A small network was shown many inputs. Here are its activations along a few directions, one row for each input.
In each table, some parts of the input vary, and every possible input appears once, in random order.
Descriptions start from the smaller parts, as in this example, which fits no table here: one of 5 places around a ring, together with either a single point or one of 11 places along a line or (one of 3 separate values, together with one of 4 places along a line).
Shared parts are said once, and a part with two or three values counts as separate values.

Other details of the inputs shift rows strongly along two fixed directions, in all tables alike. That doesn't count.

Rows:
R1: [-39.5, -71.3, 77.1, -3.6, 64.7, 22.1, 49.7, -18.1, 63.7, 14.8, 70.3, 49.9]
R2: [-24.1, -89.3, 50.6, -2.0, 69.1, 32.9, 49.9, -32.2, 8.7, 11.0, 42.8, 21.7]
R3: [1.3, 0.4, -40.9, 3.3, -1.2, 16.9, -29.3, 11.3, 3.3, -5.8, -17.2, -10.9]
R4: [29.6, 12.8, 5.3, 31.9, -66.0, 47.1, -17.9, 40.1, -38.3, -39.5, -5.6, -54.1]
R5: [0.8, 24.2, -63.1, 5.3, -14.6, 22.3, -33.3, 16.8, -11.1, 3.2, -21.6, -9.2]
R6: [9.6, 38.0, -6.9, -1.5, -29.9, 21.2, -19.4, 5.4, -16.7, 22.5, -17.1, -6.3]
R7: [1.1, -64.5, 67.8, 31.8, -6.2, 18.9, 39.4, 9.0, -10.7, -18.8, 76.6, -34.4]
R8: [-20.6, 5.6, -20.6, -29.9, 37.8, -36.0, -21.1, -30.7, 31.1, 26.8, -28.5, 35.9]
R9: [-31.4, -61.4, 84.8, -17.9, 45.2, -2.1, 33.1, -34.4, 12.5, 19.6, 74.5, 32.5]
R10: [-0.7, 37.8, -29.8, 18.9, -10.7, -23.7, -10.7, 0.0, -28.4, -33.4, -28.5, -32.8]
R11: [1.3, -47.4, 94.5, 22.8, -29.3, -3.2, 37.0, 10.4, 1.3, 5.8, 72.6, -17.0]
R12: [36.0, 34.1, 13.3, 39.2, -78.5, 48.1, -15.4, 52.4, 20.2, -35.4, 0.6, -23.0]
R13: [1.2, 4.8, -33.2, -42.6, 37.5, -58.6, 8.7, -25.7, 27.0, 20.4, -39.7, 39.3]
R14: [-26.0, 30.0, 2.0, -10.1, 38.2, -74.2, 8.5, -41.8, 0.4, 5.1, -23.0, 23.0]
R15: [10.9, 4.6, -47.7, -16.8, -4.6, 14.1, -10.9, 25.0, 6.2, -3.9, -8.2, -20.7]
R16: [-32.0, 13.7, -36.7, -12.5, 56.4, -20.5, -9.8, -35.8, -34.7, -10.1, 13.8, 32.3]
R17: [25.2, 15.8, 0.1, 29.0, -62.7, 51.0, -41.8, 40.1, -42.1, -33.8, 25.7, -47.6]
R18: [13.1, -55.4, 49.8, 22.6, -11.1, 34.0, 22.6, 3.8, -25.5, -33.2, 52.9, -15.8]
R19: [17.1, 43.8, -15.2, -4.1, -22.7, 5.8, -37.6, -0.3, -5.6, 7.8, -36.7, -7.5]
R20: [-6.4, -29.0, 74.8, 2.9, -27.6, 34.9, 15.5, 14.0, -18.2, 16.8, 74.0, -1.8]
R21: [-3.4, 16.3, -10.6, -4.1, -34.1, 13.5, -25.6, 19.0, 9.4, 31.7, -6.7, -2.5]
R22: [-19.9, -90.1, 79.2, -19.0, 50.1, -27.1, 78.8, -3.2, 52.9, 41.9, 46.3, 24.5]
R23: [13.1, 25.2, 42.5, 16.5, -73.3, 41.9, -27.1, 53.6, -23.2, -3.7, 1.9, -38.0]
R24: [-3.3, 21.6, -10.8, -17.8, 32.1, -62.2, -8.3, -54.0, -13.9, -4.4, -17.5, 46.4]
R25: [32.5, 14.6, -36.2, 17.6, -15.5, 19.3, -16.9, -4.8, -24.0, -28.3, -41.5, -17.1]
R26: [-13.2, 27.1, -49.2, -54.2, 43.2, -52.4, -13.8, -20.5, 27.0, 26.4, -42.7, 36.1]
R27: [7.5, 25.7, -21.2, -25.0, -29.6, 8.7, -16.2, 42.4, 6.6, 31.9, -10.3, -5.1]
R28: [26.7, 32.1, -40.8, 24.3, -7.6, -11.1, -10.6, -3.8, -20.5, -20.8, -38.9, -31.0]
R29: [-3.3, -13.7, -52.2, -10.0, 51.9, -32.8, 0.5, -43.2, 10.5, -4.8, -38.9, 32.7]
R30: [18.4, 27.1, -15.3, 14.4, -42.9, -32.4, -23.6, 18.4, 16.7, 12.5, -31.1, -16.3]
R31: [-53.8, -70.1, 53.9, -5.3, 64.3, 27.7, 53.5, -23.3, -10.2, 11.2, 60.4, 23.0]
R32: [-19.4, -62.6, 65.7, 13.4, 1.6, 56.2, 32.7, 12.3, -11.0, -9.3, 56.9, -25.7]
R33: [44.4, 29.8, 24.5, 33.8, -85.7, 18.2, -11.6, 43.7, -10.7, -1.8, -15.5, -55.7]
R34: [2.9, -17.3, -52.1, -31.0, 51.4, -32.8, 20.3, -21.6, 12.8, -8.2, -29.4, 23.9]
R35: [-15.8, 37.3, -13.5, -22.6, 31.4, -54.4, -3.5, -51.7, -4.4, -4.8, -43.2, 35.2]
R36: [-17.7, 19.8, -60.6, -15.8, 57.9, -9.7, -3.8, -45.4, -22.9, 4.4, -33.8, 28.9]
R37: [-12.2, 62.5, -12.9, -11.5, -31.2, 1.0, -31.5, 3.7, -26.4, 5.9, -19.0, -6.6]
R38: [39.8, -7.9, -9.1, 24.2, -55.8, 23.8, 3.9, 74.5, -2.4, -14.4, 0.9, -56.0]
R39: [-5.2, -66.8, 26.2, -4.6, -3.4, 62.3, 33.2, 50.0, 7.3, 18.2, 53.5, -14.5]
R40: [-7.3, -0.7, -49.7, -0.5, 45.8, -50.7, 1.8, -32.2, 14.1, -4.5, -31.3, 9.9]
R41: [11.6, 54.3, -8.3, 26.9, -68.1, 59.5, -27.3, 59.0, 11.1, -12.7, 16.3, -18.6]
R42: [-4.9, 11.7, -38.1, -24.9, 29.7, -58.7, -11.1, -45.3, 23.8, 13.1, -51.0, 44.7]
R43: [29.6, 30.4, -6.0, 3.3, -37.2, 0.9, -14.1, -7.8, -6.7, -5.7, -43.8, -7.8]
R44: [-13.9, 46.3, -31.2, 5.2, 41.4, -59.8, 3.1, -28.9, 40.8, -13.7, -19.5, 36.2]
Description of these inputs: one of 4 places along a line, together with either a single point or (one of 2 separate values, together with one of 5 places along a line).
- Changing only the place on the line of 4 turns R11 into R24. The same change can be made to R22. Which row results? => R13
- Changing only the place on the line of 4 turns R10 into R32. The same change can be made to R28. Which row results? => R2
- Change only the place on the line of 5 in R27. List by row number the other rows that result. => R6, R20, R21, R37
- Change only the place on the line of 4 in R43. List by row number the other rows that result. => R6, R19, R33
- Change only the place on the line of 5 in R8. List by row number the other rows that result. => R9, R19, R23, R26
- Change only the choice among 2 separate values in R11. List by row number the other rows that result. => R7
